Each row below holds a small network's activations on one record, seen along a few directions.
Records have a field called ZUF. Each example row is followed by its value.
Other fields move the rows too, some of them a lot.
Random noise pushes rows far along 2 fixed directions. That doesn't count. These rows show it; they differ only by the noise:
[  24    6   24   -5  -31 -220  316   23  -47  339  131  -41  207   10]
[ 141   33  -39  176  194   42  218   75 -126  259  118  -62   57 -122]
[  43  188   -6 -145  194  397  -14   87  260  -63   -1 -137  244 -180]
[ 231  -10  -80  375  298   37  255   95 -301  337  154  -44  -80 -163]

[ 156  160 -129  -11  172  512 -447  216 -175 -755 -166  178 -522 -515]
kopa
[ 127  133 -136   10  396  302 -186   -4   33 -100 -129   75 -122 -358]
giped
[ 92 139  53  95 122 383  70 -50 274  62  60 -98  95 141]
varu
[ 111  160 -264   29  232  502  -46   67  147 -219 -142 -195  147  -54]
ziper
[  34  101  -21  -59  271  527  -51  117  138 -105 -247 -248  121  -57]
mig
[  81   38  209 -189  -86 -262  -26  -36  207  184  -66  -76  187  122]
gika
[ 288  114  -83  246  222  670 -209  303  116 -137  -32 -259   -4 -261]
fid
[ 163   18  -77  189   -5  186 -117   51  -50  183 -173  121 -179    7]
kopa
[-293  121   50 -338 -192   49 -247  165  400 -392   55 -144  126  -59]
givi
[ 197  -63  -57  584  213 -183  184  -11 -478  510  -73  -82 -122  -58]
mig
[ -92  -53   -7 -201 -214 -554   41 -232 -355  208  -35   98 -200   49]
parul
[ 205 -204 -112  154  362  218 -325   39 -360 -468  -44   96 -384 -459]
fot
[-106 -141   16 -210 -255 -302   36 -196   95 -241  -37  -36   41  159]
fano
[ -38    7   14 -390 -275 -360  164 -135   76  -93   63  177  194   -5]
zuv
[ -72  -36   72 -118  -69 -252  383    7   74  372   56  -36  213  103]
giped
[ 150  -20 -316  131  294  242   10   -2 -247 -186 -125   52 -169 -156]
ziper
[  43 -256  -40  248  242   71  -68  -12 -209 -138  -28   16 -272 -187]
fot
[ 139 -170  126 -117  108 -205   51  -56 -192  -71  -14  133 -223  -63]
gika
[  67   66  -40  312  156   91  -19  -48 -268  606   89  -63  -88  279]
parul
[ -25  205  -47 -403   83  486 -117    5  534 -242  -42    3  284   64]
zuv
[ 266 -290 -212  292  226 -217  -47 -106 -610 -247   54  143 -592 -170]
fano
[ 199   39  -12 -116   78   77  -75  -88  -67 -340   22  114 -112 -233]
varu
[ -22 -173 -160 -229   69   16 -265  -20 -153 -443   17  147 -359 -357]
givi
[ -75 -284  -22 -275 -351 -541  165    0 -190   29  -51  234 -135  -14]
fid

Here are new rows. What is ZUF for each?
[  48   86 -216  -68  341  604 -610   43  214 -396  -87    0 -233 -314]
givi
[ 120  -72  -45  -16  -64 -112  -93  -81  -88 -280   48 -111  -37  -33]
fano
[ -43  -55   49 -100 -329  -52  149  -16   48   36 -130   61  -63   42]
kopa
[ 236   31 -268  436  351  450    6   55 -260   42  -23   14   47  -50]
ziper
[-303   24  196  125 -224 -244  267    2  -49  335  -26   68  404  393]
mig
[ 194   36   36  377  115  101  269  -56   -9  239  117 -107  -58  111]
varu
[ 199 -312  -79  411  -31 -354  326  136 -488  395   52   62 -366  -40]
fid
[  19 -216    3   -7 -337 -431  173   57 -238  282  116  155   36   66]
fid
[ -79 -142 -108 -217  -76 -100 -114   20  -22 -100  127   33 -130  -63]
givi
[ -37  211  -88 -189  109  143  -39  134  232 -244   52   63  -31   42]
zuv
[ -40  110  159  -80  132  -34 -217   39  188  -96 -130  127  -44  137]
gika
[ 309   92 -197  427  472  373  -60   39  -42  205  -39   82 -220  -45]
zuv
